These are the activations of a small neural network, seen along a few directions. Each row is one input.
In each table, some parts of the input vary, and every possible input appears once, in random order.
Descriptions start from the smaller parts, as in this example, which fits no table here: one of 5 places around a ring, together with either a single point or one of 11 places around a ring or (one of 2 separate values, together with one of 6 places along a line).
Shared parts are said once, and a part with two or three values counts as separate values.
(in the rows, 128 means zero)

Other details of the inputs vary at random and push rows far along two fixed directions, the same in every table; ignore that.

Table:
x1: [150 145 136 140 136 122 134 107 105 146 123]
x2: [155 143 132 137 134 105 134 115 115 134 152]
x3: [133 134 112 124 127 121 155 109 104 130 123]
x4: [167 132  44 129 132  95  73 174 185 142  84]
x5: [137 112 115 132 103 111 126 102 106 133 148]
x6: [ 75 119 191 120 131 170 127 146 140 104 148]
x7: [ 78 122 199 125 135 153 126 150 132  94 134]
x8: [143 138 126 137 139 134 129  98 106 149 133]
x9: [148 152 130 133 128 123 135 108 104 125 126]
x10: [172 129  47 156 151 118  87 164 177 142  64]
x11: [146 142 123 118 120 119 143 121  96 123 119]
x12: [140 122 121 129 136 129 140  93 111 150 128]
x13: [137 126 118 129 131 128 142  92 113 141 129]
x14: [138 128 114 114 121 133 137  95 107 124 131]
x15: [140 128 120 140 105 116 114 108 101 133 154]
x16: [132 131 115 131 129 119 156 107 107 142 122]
x17: [140 125 113 128 133 102 154 116 115 139 149]
x18: [141 144 119 122 123 138 125 100 102 124 136]
x19: [ 76 106 201 142 116 132 114 158 131 103 151]
x20: [146 142 125 127 128 117 147 120  98 128 119]
x21: [145 140 128 133 130 115 148 117 101 140 118]
x22: [149 149 123 117 113 145 134 107 114 136 139]
x23: [137 137 112 115 114 128 157 115 109 131 127]
x24: [135 127 118 131 135 120 154 108 105 151 120]
x25: [135 126 118 102 117 106 127 102 120 150 148]
x26: [ 79 117 195 116 129 152 144 166 134 103 131]
x27: [ 95 106 111 160 162 163  67 184 214 108  90]
x28: [146 133 118 109 111 140 146 101 120 136 134]
x29: [172 142  50 163 146 123  77 152 184 130  72]
x30: [141 138 115 111 110 130 160 117 114 138 126]
x31: [139 142 123 110 119 112 115 108 114 150 154]
x32: [153 147 128 113 111 126 151 127 109 136 122]
x33: [ 74  97 195 136 116 126 126 169 125 106 144]
x34: [130 131 115 104 116  97 140 118 114 151 141]
x35: [158 126  27 139 135 125  92 156 179 119  71]
x36: [ 78 107 193 133 151 145 124 147 145 112 170]
x37: [ 86  81 100 157 130 132  76 205 208 102  96]
x38: [ 75 120 204 112 131 127 116 158 145 120 151]
x39: [ 82 126 201 123 129 158 132 155 140 100 138]
x40: [153 134 126 130 134  98 146 127 109 137 145]
x41: [138 129 115 122 128 130 141  94 109 129 131]
x42: [ 95 108 108 153 160 165  66 186 211  96  92]
x43: [ 85 127 204 119 125 160 135 157 145 107 137]
x44: [145 120 117 126 135 112 141 101 120 138 156]
x45: [142 132 115 113 115 137 144  99 115 129 134]
Description of these inputs: one of 5 places around a ring, together with either one of 3 separate values or one of 6 places along a line.
Changing only the place on the ring of 5 turns x11 into x14. The same change can be made to x26. Which row results? -> x45
Changing only the place on the ring of 5 turns x3 into x41. The same change can be made to x16. Which row results? -> x13
Change only the place on the ring of 5 in x43. List by row number the other rows that result. -> x22, x28, x30, x32

Table:
x46: [106  99  97 162 158 133  52 213 230 105  89]
x47: [ 94 121 174 123 130 146 146 134 117 115 134]
x48: [152 142 108 133 125 129 137 117 116 132 111]
x49: [153 139 108 124 110 107 125 130 118 133 130]
x50: [ 95 125 176 118 133 145 146 135 120 119 135]
x51: [150 134 103 126 128 121 132 114 124 138 129]
x52: [ 94 115 176 127 129 143 129 124 121 119 149]
x53: [ 95 121 175 117 131 140 144 133 124 118 141]
x54: [ 93 119 174 121 131 142 136 128 126 122 150]
x55: [148 130 101 131 125 121 132 113 120 135 127]
x56: [153 146 110 128 128 129 136 118 120 135 113]
x57: [150 137 108 128 126 124 118 108 123 138 132]
x58: [146 134 102 132 123 123 124 110 121 135 130]
x59: [148 135 103 128 122 121 133 115 119 130 121]
x60: [144 125 103 125 120  97 130 125 120 146 130]
Describe the family of inputs behind these rows. -> either one of 3 separate values or (one of 2 separate values, together with one of 6 places along a line)
Start at x56 and move only the place on the line of 6, one step at a time. The first step leads to x50. Which rows follow, in order? -> x53, x51, x54, x57

Table:
x61: [129 112  88 120 115 126 146 107 104 156 134]
x62: [146 134 100 121 122 144 145  78 129 125 140]
x63: [156 114 108 105 100  89 138 114 132 141 160]
x64: [171 157  61 105 137 158  56 173 187 110  58]
x65: [108 135 197 137 114 174 143 153 100  73 120]
x66: [150 149 109 129 109 103 114 114 118 132 171]
x67: [164 167 123 136 122 153 176 113 124 148  98]
x68: [153 137  45 142 123 113  52 168 214 125 124]
x69: [141 106  20 126 139 134  95 163 212 132 105]
x70: [140 136 112 144 136 135 138  78 110 143 109]
x71: [163 126 124 123 142  73 147 121 117 142 130]
x72: [175 144 131 129 106  98 172 153 117 156 114]
x73: [131 121  96 135 140 114 151 110  97 155 120]
x74: [152 114 106 123 116  83 139 118 110 124 145]
x75: [138 118  84 112 126 124 157 109 115 138 152]
x76: [163 140 112 134 134 139 114  96 103 114 150]
x77: [155 120 128 131 132  76 136 119 106 160 113]
x78: [148 108 112 113  90  91 127 111 121 159 142]
x79: [ 91  74 130 157 149 114  78 205 205 115  88]
x80: [109 128 204 131 170 154 128 129 125 109 150]
x81: [127 115  89 110 110 126 144 103 114 164 138]
x82: [155 146 120  70 100  91 141 137 108 134 104]
x83: [ 82 118 182 132 156 157 155 110 137 103 141]
x84: [155 134 116 142 124 142 103  94  91 132 132]
x85: [ 78  83 186 126 116 109 132 145 113 121 142]
x86: [145 152 109 137 119  96 112 114 105 123 160]
x87: [105 122 195 137 158 158 126 128 123 101 162]
x88: [150 105 112 122  96  91 129 115 111 152 138]
x89: [151 155 109 137 102 148 167 106  99  97  85]
x90: [ 96 116 200 145 148 161 114 126 112 119 144]
x91: [ 92 109 126 149 188 163  96 168 225  98  79]
x92: [ 82 101 104 146 135 162 123 224 186  74  60]
x93: [143 133 100 121 162 108 164 113 110 146 126]
x94: [ 77 118 189 133 109 129 108 141 121 128 168]
x95: [ 67  97 158 116 146 141 161 138 118 107 155]
x96: [138 127 104 129 112 146 133  75 118 143 123]
x97: [ 91 118 128 163 163 125  63 204 211  96 121]
x98: [172 125  49 140 138 156  54 150 212 117 114]
x99: [ 78 118 195 134 158 155 146 108 127 130 112]
x100: [186 171 137 141 124 155 148 131 110 146 119]
x101: [133 130 103 137 122 140 132  76 105 134 111]
x102: [158 111 107 115 106  89 140 117 122 133 156]
x103: [144 168 112  77 116 146 146  97 115 126  89]
x104: [124 115  87 128 125 119 144 107  91 147 123]
x105: [155 151 107 127 126 133 189 145 110 161 110]
x106: [163 133 117 130  86  93 162 146  92 105 100]
x107: [ 71 121 188 140 119 123 106 141 108 119 157]
x108: [136 130 105 120 106 147 132  71 128 151 127]
x109: [ 79 112 175 108 126 168 148 103 154 111 159]
x110: [ 94  96 190 126 140 102 150 150 130 111 157]
x111: [158 134 118 124 108 148 103  89 114 149 147]
x112: [ 75 112 174 125 142 162 148 107 131  95 144]
x113: [135 153  96  68 120 126 158 128 101 139 100]
x114: [103 113 187 122 134 170 121 125 130 101 176]
x115: [ 82 159 197  80 114 129 120 163 118 111 134]
x116: [ 95 131 129 163 119 141  80 230 189  68  80]
x117: [139 127  92 127 150 112 162 112 108 137 138]
x118: [102 158 208 139 120 136 151 179 127 133 144]
x119: [160 131 117 134 114 148 105  93 104 141 143]
x120: [147 157 130 145 136  89 110 116 101 158 128]
x121: [ 78 127 196 148 134 117 112 144 114 128 155]
x122: [140 146 114 127  94 105 101 108 116 158 158]
x123: [ 90 139 201 133 156 111 126 147 127 118 161]
x124: [171 131  69 166 170 142  51 155 185 135  67]
x125: [135 127 105 128 152 110 153 110  99 164 109]
Describe the family of inputs behind these rows. -> one of 5 places around a ring, together with either one of 3 separate values or (one of 2 separate values, together with one of 5 places along a line)
Changing only the place on the ring of 5 turns x116 into x65. The same change can be made to x123. Which row results? -> x80
Changing only the place on the ring of 5 turns x72 into x67. The same change can be made to x88. Which row results? -> x96
List by row number the other rows that have the place on the ring of 5 in common with x92. -> x61, x69, x73, x75, x81, x93, x95, x104, x105, x113, x117, x125
Change only the place on the ring of 5 in x107. List by row number the other rows that result. -> x84, x85, x101, x104
Change only the place on the line of 5 in x80. List by row number the other rows that result. -> x76, x87, x98, x114
Change only the choice among 2 separate values in x91. List by row number the other rows that result. -> x99

Table:
x126: [163 125  96 140 127 156 146  99 127 117 107]
x127: [ 71  87 160 139 148 166  95 178 188  72 114]
x128: [ 63 103 223 114  73 122 150 150  94 125 202]
x129: [171 167 111 142 136 110 108  95 115 132 158]
x130: [169 148  93 132 141 159 148  81 121 138 137]
x131: [148 140  72 131 141 141 126 173 187 107  75]
x132: [ 56 102 156 137 140 162  97 188 170 104  98]
x133: [ 64  86 229 139 153 113 158 115 110 153 209]
x134: [131 129 199 117 116 121 161  83  49 114 175]
x135: [152 152  85 139 115 136 154 104  99 122 118]
x136: [169 171 122 119 119  88 133 127 107 149 109]
x137: [154 162 111 144 111  99 115 114  92 146 117]
x138: [ 94 102 163 111  97 116 111 212 186 118 145]
x139: [124 143 188 102 125 149 219 107  77 124 142]
x140: [ 72  53 165 167 155 115 102 180 192 121 131]
x141: [133 117  76  85 126  76 151 123 124 142 123]
x142: [174 150 114 146 118 101 115  99 105 116 134]
x143: [ 63  99 169 144 145 154  80 203 168 106  99]
x144: [152 130  85 136 152 121  88 205 188 104  80]
x145: [ 65 107 223 120 126 171 170 112 110  88 156]
x146: [113 156 197 135 111 109 166 102  49 117 173]
x147: [131 166 207 109 117  97 185 112  60 121 167]
x148: [ 78 124 244 123 118 129 138 108  88 117 160]
x149: [155 141  99 144 126 116 117 136 100 120 123]
x150: [ 67 100 163 135 165 203 102 162 206 119 107]
x151: [147 141  85 124 141 139  92 110 148 145 121]
x152: [153 140  80 140 120 151 142 112 116 149  86]
x153: [163 148  79 129 142 134 111 101 131 127 142]
x154: [169 134 113 127 117 113 108  98  96 142 117]
x155: [ 81 102 133 155 148 186 126 184 181  91  91]
x156: [160 160 102 106 117 125 163 112 113 149  96]
x157: [169 153  84 115 129 112 145 137 124 121 108]
x158: [125  86  67 183 148  91  92 184 184 146 103]
x159: [159 146 104 113 128 143 163 127 129 150  82]
x160: [165 119 104 139 134  61 162 132 115 171 135]
x161: [154 155  97 120 130 147 129  76 121 155 129]
x162: [173 151 105 131 141 121 110  99 106 135 155]
x163: [120 106 179 112  69 108 135 114 101 132 193]
x164: [133 129  67 148 158 168  82 150 211 108 102]
x165: [132 125  63 152 138 138  92 171 167 101  90]
x166: [155 160 117 137 136 115  89 104 131 150 137]
x167: [164 150 116 112 128 105 125 144 115 146 101]
x168: [145 148  78 136 114 138 132 112 116 143  92]
x169: [124 109  53 113 120  86 128 114 117 139 125]
x170: [ 81  84 153  92 120 103 153  88  98 122 164]
x171: [ 85  92 161 136 140 186 120 147 175 111  90]
x172: [ 88 109 156 135 163 159  62 174 189 121 121]
x173: [157 138 100 125 111 138 136  80 111 139 106]
x174: [158 134 101 121 114 123 122  88 103 138 114]
x175: [ 65 126 234  88 128 141 177 142  96 121 143]
x176: [132 116  72  98 136  95 124  78 121 151 162]
x177: [167 136  99 119  86 103 103 109 129 159 188]
Describe the family of inputs behind these rows. -> one of 4 places along a line, together with either one of 3 separate values or (one of 2 separate values, together with one of 5 places along a line)
Changing only the place on the line of 4 turns x129 into x146. The same change can be made to x164. Which row results? -> x135
Change only the choice among 3 separate values in x158. List by row number the other rows that result. -> x128, x169
Start at x152 and move only the place on the line of 5, one step at a time. The first step leads to x168. Which rows follow, in order? -> x132, x143, x137
Change only the choice among 3 separate values in x141. List by row number the other rows that result. -> x138, x160
Change only the place on the line of 4 in x173. List by row number the other rows that result. -> x156, x161, x168
